A small network was trained on made-up records. Each row is its average activation on records with the value named, seen along a few directions.
Related values have similar rows: they may be neighbours, one step apart, or belong to one group.
Random noise pushes rows far along 12 fixed directions. That doesn't count. These rows show it; they differ only by the noise:
[-101 -114  -70  146  -90 -102 -183  216  165  -38 -166  472  492   78
   74  169   62   44 -200 -376   59 -151  -37    8 -189 -196 -151  227]
[-486   63   49   72 -265  104  -32  240  146 -126 -169 -166  -52  -98
   99  142    3  -47  -89  -53 -367 -114   32  184  141  129 -104  -44]
[ 509 -116 -150  -88   40  -13 -206 -205  133   77  133  234 -135  107
   76 -282  225 -326   60   59  192    0  -83  -55    0  193   66  -36]
[ 428   95  -99  -23  203   29  -97 -182 -328   99  103  -43 -112   77
   58 -226   70  -21  120   21  228   14 -174  -76  113  -85   -7  -47]
[  35  -48  129  -46    1    1  761  176  474 -635  196 -199  409  228
  -72  142 -248 -166  -78  -63   74 -143   99  276 -464  447  313 -250]
[ 154  -83 -115    5 -198   90   19  -39  -34 -103  -84  -75   63  268
  -31   30  170 -210  126 -132  -21 -242   21  -15   66  147   65   32]
[-119   50  -37    3 -183   43   79  -22  107  -70   15   58   39 -171
  106  -88   54  156  -54  -50 -205 -174 -120   -1   69 -238  -47  -32]
[ -91  167  -61  -90  -81   73   29 -185  407 -300  -25   46 -216 -162
  -55  -43  -61 -208 -230 -169 -178   32 -202  388 -167  292 -129 -298]
[ 233  349 -131   74 -125  -72 -126   23 -529  -40   43 -342   24   82
   78  -71 -264  128   55 -128  -86 -132  201  -55  420 -155 -116  112]
[-430   40   19   62 -374    4 -131  278  150 -136   60   97  169 -173
  180  -98 -232   17 -113 -252 -310 -254  384   25  290   56  -66  -22]
[  69   18  119   54  504   45    4  -51 -395   -9 -130 -200  -34   65
  103  392  -87  -91  -71 -100   90  237   -6  140    7 -171 -164  -18]
[ 364   -6  -86  -40  143  121  135 -262 -206  -33  -10 -117  -77  180
  -18  -31  216  -92  159  -24  134  -86 -270  -11  -25  -81   46  -72]
[ 259 -296  -98 -199 -221   34  251 -206  140  -28   -5   68   33  -93
 -101   24  179  262 -163  265  -90  -54  -69 -254  -39 -380  106   21]
[-253 -289    7   69   69  120 -286 -105 -189  205 -223  295   31    7
   15  151  193 -136  133 -328   51 -128  127  -88   92 -180  -88  109]


Values of NUDO:
dasov: [-516   19   32  -62 -213  241 -169  233  -90 -148 -291   99   42  127
 -291   92  -54  134  -95 -307  -50  -42 -151   74  -41  303 -202 -273]
zari: [ -83   67  117 -119   75 -113  126 -106   64   98  135 -236 -109 -256
   19  152  -93  185  -77  236 -364  224  267  -67   69 -325  -61   50]
pob: [ -24  284  -46   52 -220 -101  176  -69 -189  -34  -38 -347   93  125
 -139  148 -121  169  140 -188 -172 -181  150  -14   25 -147  -74  170]
nup: [-305   82  135  -34  -19   17  217  174 -177  -89  112 -312  -24 -198
  -89  -83 -391  345  -76  194  -13   83  192  -17  112   21   88 -156]
bibe: [  94   31 -141  -90 -360   61    8 -281 -165   72   43 -218 -369    4
 -324 -266   59  160  134   72  -47 -116   37 -203  150   24   89  -44]
tosof: [-211   72  130  -15  159  -74  -68   86 -168   26  166 -151 -113 -197
 -214 -192 -390   53   96  241  300  219  263   -7   91  287  151 -127]
pek: [ -13   88  -41 -162 -104   93   58    5   -7  -89  -44   26   22  -71
 -143  175 -256  241 -395  -67 -191  143  103  -14   48 -196  -87  -53]
nokal: [ 343   49   27  -76   27 -113  296 -133  -56 -199   27 -104  187  116
  -26  286  -84  101 -167   85 -103   98  -31  -87    0 -258  -17  -29]
sefov: [  36 -187   80 -153 -164  243  136   30 -223   61   54 -457 -238  -19
  142   81  -19  169 -114  268 -384  -29  237 -288  646  -81   46 -151]
zerad: [-378 -128   53   45 -127   72  -14    1  306  183 -103   63 -216  -82
  141   52  227 -160  130  125 -284   -5  -21   38    0   15   53  144]
The values of NUDO form a star with 4 arms.
Which values are neighbours of nokal? Give them in the order they are listed. -> dasov, tosof
Which values are neighbours of pob? Give them in the order they are listed. -> zari, bibe
Which values are neighbours of pek? Give them in the order they are listed. -> zerad

Values of TID:
gabul: [ 286 -175 -306 -158 -354   49 -302  -53  200  307 -450 -113 -464  -72
 -166  226  434  199 -426  639 -305  292 -380  -80   30 -152 -137  332]
fasig: [-344 -460   25  -54    7  247 -280  407  -44  269 -179  177  125  -55
   55   61  163  263 -497   43  124  163  -54 -176   39 -163 -139   -3]
tefer: [-183  155  -28   65 -136 -141  -99   16  -79   -2 -173  -90   56 -227
  -64  101   13  355 -154   -6 -131   -9 -186   18   37 -313 -276   56]
muz: [  53  432 -172 -105 -411 -337 -222  -68  369 -247  203  147   10 -110
 -328 -350 -577  -99  -80 -176  -36   33  375  200  -30  616  -28  -97]
mevu: [-390 -145  -83  -38 -309 -132 -567  258  -68  642  -22  551   -7 -234
 -355 -524   -7  559   40  190  369  114   84 -463  -78  -27   40  219]
kibu: [ 143   97  -95  135 -147 -160  -92  316  197   18  -39    0  107  215
   92  103   -6  -94  -85   98  -30   31  -35   59  -72  183   46  322]
fuso: [ 737   54  143  197  516 -126  349  242 -285 -133  521  -76  553  325
  521 -316   49 -129  297  106  505 -192  -64 -190   39 -102  279  -39]
leviz: [-223  220  110  140   10 -388 -240  244 -304  261 -169 -299    0    1
 -144  435 -353   77  140  229 -124  307  632  -52   70  -14  -64  492]
fazuf: [ 182 -490  315  162  939  229   52  153 -616   32 -102  354  459  215
  528  508  211  -78  -52 -218  385  151 -239 -181   71 -694 -117  -44]
The values of TID form 3 separate groups.
List the group mates of kibu, in the order listed. -> gabul, fasig
List the group mates of fuso, in the order listed. -> tefer, fazuf

Values of TEGUP:
fepog: [ 105  146 -142 -181 -157  -12   21 -560   91   48 -109 -133 -426 -111
 -355   56   67   32  -30   37 -222  140 -161   68  -39  -50  -95  -71]
soguk: [-427  -24  117   84   58  162 -174  244  151  -31  161  438  122 -155
  205 -442  -28 -101  206 -229  117 -211 -122   48  133  294   66 -289]
lumos: [ 427 -242  -54 -302  -16  -31  -98 -103  254 -228   -8  154  -38  -65
  -68  215   42  -22 -717  185  -36  407  -63  -36 -121 -129 -251 -241]
gamep: [-410 -173    6   63 -424  408  417  440  289 -283 -100  -97  345  334
   95  -31  283  -28   32 -106 -203 -451 -293   62  -52  235  231 -130]
bem: [ 141  224   77   76   59  115 -129  601 -153   81   48 -641 -102  295
  427   48  286 -200  -14  427 -225   90 -143   32  324  298  -87   -4]
lumap: [ 123  -69   56  -94  168  104  -67   79  -46  103   82  167  -10  176
   27  -78   35  -85   23  -39  154   87  -19 -106  -46  200   30 -139]
zumu: [  78    4  -36  193  -42  -29   27  184 -257   74   31 -155  159  167
  134  -13  -13   17  230  -31   73 -253  166 -124  196  -72  163  285]
butub: [ -85  215   43   41 -294 -291  301  103  385 -195  -56 -372  -85 -179
  -64  164 -135   77  -60  530 -295  127    6  189 -139  146   84  128]
gumop: [ 210  187   -4   90   54  -61  332  222 -101 -260  179 -279  292  124
  118 -106 -191  215  -71  -37  133 -136  -98   70  -73  -19   52  -34]
The values of TEGUP form 3 separate groups.
List the group mates of gumop, in the order listed. -> gamep, zumu
List the group mates of butub, in the order listed. -> soguk, lumos

Values of BOKOD:
latez: [-756  534  165  368   35 -226  -10  395  187  -21   97 -137    8 -501
  186 -280 -421  228   29  -30  -23  -60  -83  418  -63  192  -48   19]
nes: [ -41   35 -106  181  -58   15 -190  204 -211  148 -375 -438 -251  247
  -59  201   89 -146    1  217   66  142 -131  214   16  336  -27  284]
zosu: [ 285 -293 -207 -108   77   64 -614 -403  -70  460  -20  753   22 -119
    0 -411  544 -127   66  -86  342  -19 -267 -311   25 -417 -135   28]
kosor: [ -49   74  -77  169   -2 -295  178  -17  429  121 -340  215  370   70
 -118  649  353  330 -138  -65 -264   76 -469   75 -604 -640 -180  605]
pitiz: [ 124  -32 -118  -59 -450  131  127  181 -112  -23  -62 -421  -90   61
  132  228    2  187 -228  275 -531 -123  303 -211  416 -313   67  260]
faten: [ -60  168  168 -173  -21  271  279  -82 -342 -376  163 -437 -249   21
  -37   54 -481 -137  -46  -22 -234   64  325   28  499  282   97 -530]
fomo: [-347 -178  115 -208  -14  -51   49 -544  -55  172   67  -41 -628 -446
 -447 -142 -119  121  309  189   71  169  309 -125  -84   -3  126 -171]
vuvag: [ -40 -231   93  227  218 -232  205  -78  328   12   15  529  450  -68
  102   21  265    4  325 -165  256 -278 -120  -21 -489 -293  147  253]
nepi: [-348  203 -154   14 -417  -66 -363 -670  262   40  -91   94 -799 -187
 -186 -399   57 -770  939 -246 -260 -396  309  348  156  759  108   -3]
bofop: [ 287  -48  248  -59  728 -144  -47  -86 -501  530  223 -340 -294  -34
  142   83  -86  -32  265  507  252  542  377 -229  109 -124   94  127]
The values of BOKOD form a star with 4 arms.
Which values are neighbours of pitiz? Give them in the order they are listed. -> nes
Which values are neighbours of zosu? Give them in the order they are listed. -> vuvag
Which values are neighbours of bofop? Give them in the order they are listed. -> kosor, fomo
